Each row below holds a small network's activations on one input, seen along a few directions.
Each table varies a few parts of the input and shows all the possible inputs, shuffled.
Descriptions start from the smaller parts, as in this example, which fits no table here: ring(5) and (point or (values(2) and line(4)) or line(9)).
Shared parts are said once, and a part with two or three values counts as separate values.

Other details of the inputs shift rows strongly along two fixed directions, in all tables alike. That doesn't count.

Rows:
x1: [ 54 -54   9 -22 -25   0   4 -25 -24   4 -16 -42 -23 -35 -55]
x2: [ -4   5  13   7   7  18  13  -7   3  -6  -1 -18  -5  -1 -15]
x3: [-20   7   5  17  -9  -4 -13   6   9  -3  10   5  11   2   7]
x4: [  7   7   9  12   2  12   9 -11   1  -5   5  -9  -4   5  -8]
x5: [ 16  -1  29  31  -8  26  12 -13   7 -11   4 -13  -6  -5 -29]
x6: [-22  22   3  21  11  -2 -10  14  10   1   8  24  13   5  20]
x7: [-27  34  21  58  26  19  -4   8  17  -9  24  19  13   7   6]
x8: [-19   5  14  30  -8   7 -12  11  13   0  13   2  10   2  -7]
x9: [  7   3 -13 -26   0  -3  12  -1  -4   5  -9   1  -6  17  14]
x10: [ 15 -13 -24 -45   5 -14   8  -2 -14   6 -13   2  -9   6  14]
x11: [-18  25 -16 -16  14  -5   8   9   7   4   0  17   5  29  35]
x12: [ -3  17 -32 -44   5 -18  11   6  -2   4 -11  19  -1  28  45]
x13: [-17  16  11  33  11   3 -11   6   9   0  12  10  10  -4   1]
x14: [-20   4 -25 -26  -3 -23 -10  11  -1   9  -1   8   6  12  29]
x15: [-22  -1 -30 -44  -1 -22 -10  14  -2  10 -14  -1   3   8  23]
x16: [ 15 -26 -10 -28 -24 -10  -6  -3  -5   5  -9 -14  -5  -8 -10]
x17: [ 27 -22  10   3  -2  10   7 -17 -11  -5  -3 -20 -11 -16 -30]
x18: [ 12 -20 -14 -32 -21 -19  -7  -9 -13   3  -8 -14  -6 -10  -5]
x19: [-5 15  7 21 11  9  3  7  5 -5  7 19  5  4  8]
x20: [ -9  -1  38  58 -15  22 -12  -1  17 -10  19  -8   9 -15 -32]
x21: [ 15 -15  26  28  -9  15  -5  -5   1  -4   2 -10  -3 -24 -33]
x22: [-26   7   1  14  -3  -4 -13  13  11   3  12   6  11   9   7]
x23: [ 45 -39  -3 -30 -13   0  13 -17 -22   2 -16 -24 -22 -17 -29]
x24: [-13   3  24  45  -9  10 -12  -3  12  -8  18 -11   7 -12 -23]
x25: [ -9   8  19  40   4   8  -9   0   7  -3  11   5   7 -12 -12]
x26: [  0   7 -21 -27  10 -13   4   5  -6   0  -7  18   1   9  29]
x27: [-46  33  19  54  24  15  -9  21  24   0  17  19  22   4   7]
x28: [ 10   7  22  30  -3  19  10 -12   6 -13   5  -7  -3  -3 -18]
x29: [-30  20 -46 -61  31 -28   5  24  -3  12 -16  28   7  30  65]
x30: [ -4  17 -17 -18  10  -5   8  -3  -2   0  -2   7   1  19  24]
x31: [ 14  -2  23  35   2  18   4 -14  -2 -12   8  -7  -4 -17 -26]
x32: [ 45 -37 -31 -74 -11 -20  14  -9 -27   8 -27 -11 -22  -6   0]
x33: [-26  19   3  20  12   1 -10  20  11   7   7  26  16  12  21]
x34: [ 35 -37   2 -24 -18  -4   1  -8 -14   7 -15 -18 -13 -22 -27]
x35: [ 33 -34   7  -6 -15   1   0 -17 -16   3  -8 -28 -14 -27 -38]
x36: [ -8  22 -30 -34  11 -17   8   2  -2   1  -6  18   3  26  44]
Each input here is: line(4) and (point or ring(8)).
- The inputs of x25 and x18 match in every part but the line(4) part. If x33 is changed in the same way as x25 into x18, which row does it become? => x8
- Change only the ring(8) part in x36. List by row number the other rows that result. => x4, x5, x9, x11, x12, x28, x30
- List by row number the other rows that have the line(4) part in common with x31. => x7, x10, x17, x19, x23, x26, x29, x32
- Change only the line(4) part in x29. List by row number the other rows that result. => x2, x15, x27

Rows:
x37: [ 10   0  16  30 -10   8 -11 -10   2  -5   5  -2   4 -22 -20]
x38: [ 41 -22 -16 -39  -7 -11  14 -17 -19   1  -9  -3 -17  -6   0]
x39: [ 26  -3  25  23 -14  22  14 -29  -1 -20  -1 -31 -11 -12 -38]
x40: [ 35 -12  27  23 -18  22  16 -37  -5 -18   3 -38 -16 -14 -48]
x41: [ 13  -8 -31 -58   8 -12  17  -6 -17  12 -21 -21 -18  19  11]
x42: [-9 20 16 19 -1 17 15  3 11 -3  8 -1  0 21  6]
x43: [-18  23  -7  17  10 -11 -10  12   9  11  15  28  13   9  26]
x44: [-44  59  -4  32  38   6  -3  26  24  -9  14  58  23  30  59]
x45: [  7   1   2  -9   5  13  19 -13   0  -6 -13 -27 -13  -6 -17]
x46: [ 13  -3  -5 -26  -5   3  16  -7  -3   5  -3 -10 -13  19   7]
x47: [ 14   3 -25 -35  10 -17   8  -1 -11  -4  -6  19   0   7  28]
x48: [  5  -1  41  48   5  38  18 -13  11  -9   5 -33  -6 -10 -52]
x49: [ -8  -8 -33 -52 -20 -27 -12  10  -6   3 -16   1   6   5  28]
x50: [ 43 -39  19   4   1  20  12 -21 -23  -8  -9 -31 -17 -28 -51]
x51: [-12  20  33  65  14  29   5  11  18 -10  20  20   7   4 -10]
x52: [ 31 -30 -18 -34 -17 -22  -1  -5 -14  13 -13  -4 -11  -9  -4]
x53: [-26  31 -13   5  13 -15 -13  23  11   9   0  34  18   7  41]
x54: [-13 -23 -45 -84  -7 -36  -9  19 -13  24 -23  -5   3  12  29]
x55: [ 44 -21  32  31 -13  22  12 -30 -10 -17   7 -20 -12 -27 -48]
x56: [-30  28   5  30  15  -2 -12  26  21  12   8  35  21  13  26]
x57: [ 14   2 -13 -29  -6  -4  15 -14 -10   1  -4  -7 -13  19  13]
x58: [-33  31   5  36  14   1 -15  26  21  11  15  37  19  19  25]
x59: [  1 -24 -50 -79 -25 -43 -11  12 -12  17 -20   1  -1  18  32]
x60: [-42  27  -9  12  -2 -14 -21  17  17  -5  10  21  18  12  32]
x61: [  4   2  24  34  18  27   8  -2   4 -14   6   0  -3 -19 -18]
x62: [ -3   9  -1   2  15   8  15 -15  -5  -4  -5 -21 -13   2 -14]
x63: [-10   0  -1  -1  17 -11  -8   3  -9   6   3   3   4 -16  -1]
x64: [-32   6  18  35   0  12 -16  10  20  -5  12  -9  15 -13 -13]
x65: [-16 -23  16  22  -3   0 -16  -3   3   5   5 -25   7 -16 -35]
x66: [ 14 -29 -19 -41   5 -21  -5   2 -24  18 -17  -4  -8 -12  -5]
x67: [ -5  -7  14   7   9   7  -7  14  -2  10  -5   1   5 -14 -11]
x68: [  5  13  -7 -17  -4   7  14  -8  -4 -10  -7  -4  -3  14  10]
x69: [ 18 -13   7  10  15  10  10 -16 -13  -9   0  -9 -11 -21 -19]
x70: [ -6  -9   9  19 -24  -2 -19   2  11  -2  14  -3   1  -1 -13]
x71: [16  0  1 12  6  5  9 -5 -3 -4  8 13 -4  4 -1]
x72: [ 43 -21 -15 -52 -18  -3  17 -27 -23   0 -15 -28 -28   8  -6]
x73: [  5   2  -6   0  -2 -14 -10  -3  -4   4   0   7   6  -9   7]
x74: [ 4  8  3  6 12  8 10  8  2 -7  1 19  1  7 10]
x75: [-22  -1 -25 -38 -19 -24 -12  14   2   8 -10   9   9  10  26]
x76: [-30  13  -3  16 -11 -13 -22  11  14   2  20  12  14  14  18]
x77: [-4 14  1 17 15  4  6  9  8 -1  8 25  5 16 16]
x78: [-12 -21   0   1  -7  -8 -15  -9  -6   2   0 -20   1 -18 -19]
x79: [-9 10 20 39  1 10 -8  8 10  0  3 13 11 -7 -4]
x80: [-46  32  -4  31  -2 -10 -21  18  19  -2  24  23  18  15  32]
x81: [ 49 -42  48  38  -6  46  13 -19  -7 -15   3 -38 -21 -42 -78]
x82: [  2 -12 -36 -66  10 -30  -3  11 -16  16 -24   7  -5 -12  22]
x83: [-39  46  28  52  16  29   6  10  27 -14  19  20  18  27  16]
x84: [  8 -28 -24 -52 -30 -24  -8   4  -7  10 -17 -11  -3   0   4]
- The inputs of x60 and x37 match in every part but one. If x78 is changed in the same way as x60 into x37, which row does it become? => x63
- What is each input in this table made of? => line(4) and (values(4) or ring(8))
- Change only the ring(8) part in x68. List by row number the other rows that result. => x39, x40, x42, x46, x57, x72, x83
- A walk changes only the line(4) part. It starts at x49 and steps to x53. List the rest of the walk in order. => x44, x68
- Change only the values(4) part in x54. List by row number the other rows that result. => x64, x65, x78
- Change only the ring(8) part in x47. List by row number the other rows that result. => x38, x44, x51, x55, x71, x74, x77

Rows:
x85: [ 51 -61   0 -68 -14  12  23 -15 -36  14 -20 -40 -37   6 -38]
x86: [ 55 -71  -1 -64 -61 -20 -11  -5 -27   0 -46 -38 -19 -55 -33]
x87: [ 40 -58  47  25 -53  52  11 -23   1 -28 -17 -64 -15 -34 -96]
x88: [ 23  10 -23 -32  25 -19   9   3 -19   9 -15  42   8  -2  46]
x89: [-67  52 -38 -13  64 -24  -5  45   3  20 -16  66  29  21  87]
x90: [-28  38  39  84 -10  17 -16  34  40 -15  32  57  36   3  23]
x91: [  2  23  27  52 -22  13  -4  10  38 -16  17  35  18  16  -8]
x92: [ 33 -20  44  73 -41  17  -4 -39   9  -4  20 -40  -2 -11 -68]
x93: [-14  25  28  68  39  21 -16  11  10  -5  10  39  10 -21   7]
x94: [  2 -12  31  49 -23   9 -28  20  17 -10   7  15   7 -30 -13]
x95: [ -2   8 -23 -66 -29   1  14  15   9   0 -21  14  -4  27  38]
x96: [-51  25  22  49  -6  24 -13  -6  34   5  24 -24  16  24 -14]
x97: [  5 -24  37  26 -31  25  -6   9  22 -14 -12 -37   4 -43 -61]
x98: [-32  32  23  76  20  41  14  27  22   4  43  34  10  38   7]
x99: [-60  33 -58 -73  10 -48 -20  32  10  33 -10   2  28  34  61]
x100: [-26  33  38  79 -20  18   9 -11  31  -6  33  -7  -2  23 -14]
x101: [  4  27  26  84   8  12  -6 -29  10 -34  35  -4  10  -2  -7]
x102: [ -3  22  -1 -28  13 -10  17 -28 -19 -23   4 -19 -14  11  14]
x103: [ 30 -54 -38 -64   4 -35 -11  22 -27  35 -14   4 -20 -12   9]
x104: [-53  50 -40 -39  38 -21  -6   3   8 -11   7  13  13  38  61]
x105: [-30 -23  26  38  18  15 -10  28  -7  15  12   5  10 -17 -22]
x106: [ 51  14 -15 -36  15   8  34  -4 -16   2 -23   6 -19   6  19]
x107: [-25 -18  22  32  28  14  -2  24  17   7   5 -19   4  -6 -30]
x108: [ 20 -32 -31 -42 -34 -31 -35  -9 -14  24 -12 -22 -15 -15  -7]
x109: [  1   5 -29 -19   6 -30 -25 -14 -19 -10  10  12   3 -23  17]
x110: [-13  23 -32 -55  41  -8  19   7   1   8 -36  13  -7  21  34]
x111: [-59  34  17  70  20   6 -23  -5   1 -27  27  13  25 -23  -5]
x112: [-53  46 -18 -22  -2   1  -3   7  18  16  10  11  17  65  57]
x113: [ 46 -13  46  43 -53  44  30 -21  18 -27  12 -21 -19 -27 -58]
x114: [ 56 -10 -30 -35  16  -9  13 -11 -24   4 -32  11  -7  10  16]
x115: [ 24 -35  -9 -27   5 -17   3  13 -20  17   9  25  -2   4   2]
x116: [-47  30 -30 -34  62 -18  22  22  12  19 -27  29  18   5  57]
x117: [ 68 -69 -21 -57 -22 -10  17 -16 -33  16 -15 -11 -39   1 -41]
x118: [ 11  24  38  73  -6  32  16 -33  -1 -38  31 -21  -7 -11 -24]
x119: [-38  20 -53 -57  26 -41  -1  -4  -6  -6  -7  -3  -1   2  25]
x120: [ 37   7  -5 -58  21  15  33  -7 -21   3 -36 -11 -23   8   9]
x121: [ 22 -50  -4 -38 -45 -25 -19 -25 -31  16 -21 -55 -21 -39 -47]
x122: [ 44 -22 -14 -16  -8 -28  -8 -40 -30 -13   8  -7   1 -26 -11]
x123: [ 15 -11 -15 -27 -26 -41 -16 -11  -6  18   3  -2  -3   6  15]
x124: [-41   4  19  48  28  38   4  23  29   3  23  -1   5  25  -8]
- What is each input in this table made of? => values(5) and ring(8)
- The inputs of x106 and x118 match in every part but the values(5) part. If x88 is changed in the same way as x106 into x118, which row does it become? => x122
- The inputs of x111 and x89 match in every part but the values(5) part. If x109 is changed in the same way as x111 into x89, which row does it become? => x93
- Change only the ring(8) part in x117. List by row number the other rows that result. => x85, x98, x103, x105, x107, x115, x124
- Change only the ring(8) part in x121. List by row number the other rows that result. => x92, x96, x99, x100, x108, x112, x123
